A small network was shown many inputs. Here are its activations along a few directions, one row for each input.
In each table, some parts of the input vary, and every possible input appears once, in random order.
A made-up example of a description, with smaller parts first: one of 8 places around a ring, together with either a single point or one of 11 places around a ring or (one of 3 separate values, together with one of 6 places along a line).
Shared parts are said once, and a part with two or three values counts as separate values.
In the rows, 128 means zero.

Other details of the inputs vary at random and push rows far along two fixed directions, the same in every table; ignore that.

A family of inputs:
x1: [ 82  53 134 116 145 209 140 152 134  28 123  91 173  81  71]
x2: [156 115 115 135 137 110 133 103 136 199 126 130  64 203 188]
x3: [136 102 133 137 135 137 162 128 148 165 127 139  85 179 149]
x4: [ 73 139 115 123 152 112  75  59  54 135 176  92 103 156 150]
x5: [206 132 138 109 104 127 138 134 192 198 112 131 152 148 182]
x6: [167  85 123 129 126 166 177 156 195 176 133 154  97 158 147]
x7: [ 75  93 120 129 162 147  96 100  75 106 159  94 119 145 115]
x8: [112 135 116 131 119 140 129 159 139  76 113 142 156  61  86]
x9: [169 191 122 153 114  60 113 119 134 202 128 163 100 154 159]
x10: [ 72 160 114 150 126  63 103 119  61 108 111 144  58 164 129]
x11: [106  65 155  98 140 189 140 167 135  35  97  96 169 117  93]
x12: [ 92 161 125 134 125  82  93 132  82  89 100 143 114 128 106]
x13: [192 133 163  94 108 162 146 155 187 113 110 119 216  82 111]
x14: [111  97 150 127 135 158 161 176 140  86 111 132 126 123 101]
x15: [ 68 127 103 133 149 113  71  58  55 130 173  87 104 140 146]
x16: [174 167 129 129 114 106 126 103 137 181 135 140 149 126 154]
x17: [100 171 130 144 135  86  86 108  69  97 133 130 152 100 101]
x18: [148  99 128 131 143 146 155 107 141 173 143 122 106 168 157]
x19: [ 75 148 106 135 136  96  59  58  51 137 167  87 119 122 143]
x20: [161 139 126 133 136 110 126  87 136 214 149 128  95 189 188]
x21: [136 145 121 148 115 101 169 157 142 148 122 172  89 143 127]
x22: [ 81 189 110 146 134  62  66  87  52 123 147 128 107 118 121]
x23: [133 102  96 149 139 129 127  94 131 192 154 124  70 167 166]
x24: [ 65 138 145 112 148 122  70  79  47  74 151  73 187 106 106]
x25: [165 176 108 138 116  88 101  97 130 210 149 149 111 146 166]
x26: [179 154 116 133 103 119 162 173 194 171 115 184 119 117 130]
x27: [127 117 123 149 132 126 173 150 142 156 124 156  79 159 135]
x28: [141 128 158  91 121 156 106 141 130  46  95  92 224  76  97]
x29: [ 71 142 149 110 141 120  73  79  54  73 145  70 181 115 112]
x30: [175 120 131 102 107 177 137 144 180 104 120 114 208  52 104]
x31: [191 141 152  95  98 141 143 178 191  96  87 136 190  83 110]
x32: [141  98 126 124 109 175 176 193 190  76 104 145 153  63  78]
x33: [139 118 122 137 120 116 161 154 147 152 103 153  69 172 152]
x34: [181 118 129 114 124 129 134 121 168 189 120 129 124 176 186]
x35: [128 147 143 124 122 129 143 166 136  81 111 152 163  83  89]
x36: [114 124 106 150 131 119 154 137 131 169 134 157  57 160 139]
x37: [108  78 147 114 143 179 158 152 136  90 133 118 141 131 108]
x38: [197 109 138 120 126 158 165 120 189 197 136 135 144 149 173]
x39: [188  88 140 129 132 156 171 140 191 190 124 133 120 168 164]
x40: [191 154 104 142  97 121 145 143 187 174 121 160 136  91 141]
x41: [ 60 135 134 107 143 130  64  77  49  67 159  70 180  98 104]
x42: [ 66 164 120 160 133  67 114 113  57 109 128 143  61 157 118]
x43: [154 106 145 117 115 170 178 206 195  83 108 153 143  76  80]
x44: [ 79  70 130 128 140 196 151 171 133  21 110 105 162  66  61]
x45: [ 74 187 122 149 133  54  91 108  58 119 130 144  85 146 119]
Description of these inputs: one of 5 places along a line, together with one of 9 places around a ring.
Question: Changing only the place on the line of 5 turns x29 into x41. The same change can be made to x13. Which row results?
Answer: x25
Question: Changing only the place on the line of 5 turns x11 into x1. The same change can be made to x28. Which row results?
Answer: x30
Question: Start at x21 and move only the place on the ring of 9, one step at a time. The first step leads to x35. Which rows follow, in order?
Answer: x17, x16, x24, x38, x18, x37, x27

A family of inputs:
x46: [ 70 118 154 117 146 130 119 143  79  36 111 105 152 114  84]
x47: [190 142 115 122 100 148 144 151 200 144 121 143 172  74 126]
x48: [150 128 114 153 115 125 172 143 166 178 133 163  92 127 137]
x49: [156 106 134 104 121 161 112 116 147 113 124  92 184 100 132]
x50: [119  83 145 118 143 172 146 130 133 104 129 104 147 122 115]
x51: [ 24 158 117 150 159  92  77  86  20  84 164 114 107 120  91]
x52: [199 152 133 119 108 111 132 148 179 155  91 140 150 128 156]
x53: [113 137 135 127 128 144 120 133 124  94 139 125 170  73  90]
x54: [ 99 141  85 152 124 104 122 125 112 148 140 150  60 142 141]
x55: [119 180 124 140 126  54 100  97  81 176 136 145  88 180 159]
x56: [112 155 146 131 129  97 127 122  96 131 128 143 110 161 129]
x57: [130 105 142 117 146 157 134 118 130 132 148 115 144 141 128]
x58: [168 142 113 146 133  96 115  82 132 237 152 137  78 189 192]
x59: [101  75 127 108 137 177 130 138 131  77 120  97 140 119 111]
x60: [168 100 136 116 107 150 169 188 189 110  86 146 127 130 130]
Question: Describe the family of inputs behind these rows.
Answer: one of 3 separate values, together with one of 5 places along a line
Question: Change only the choice among 3 separate values in x59. List by row number the other rows that result.
Answer: x54, x60
Question: Change only the choice among 3 separate values in x52. List by row number the other rows that result.
Answer: x47, x49
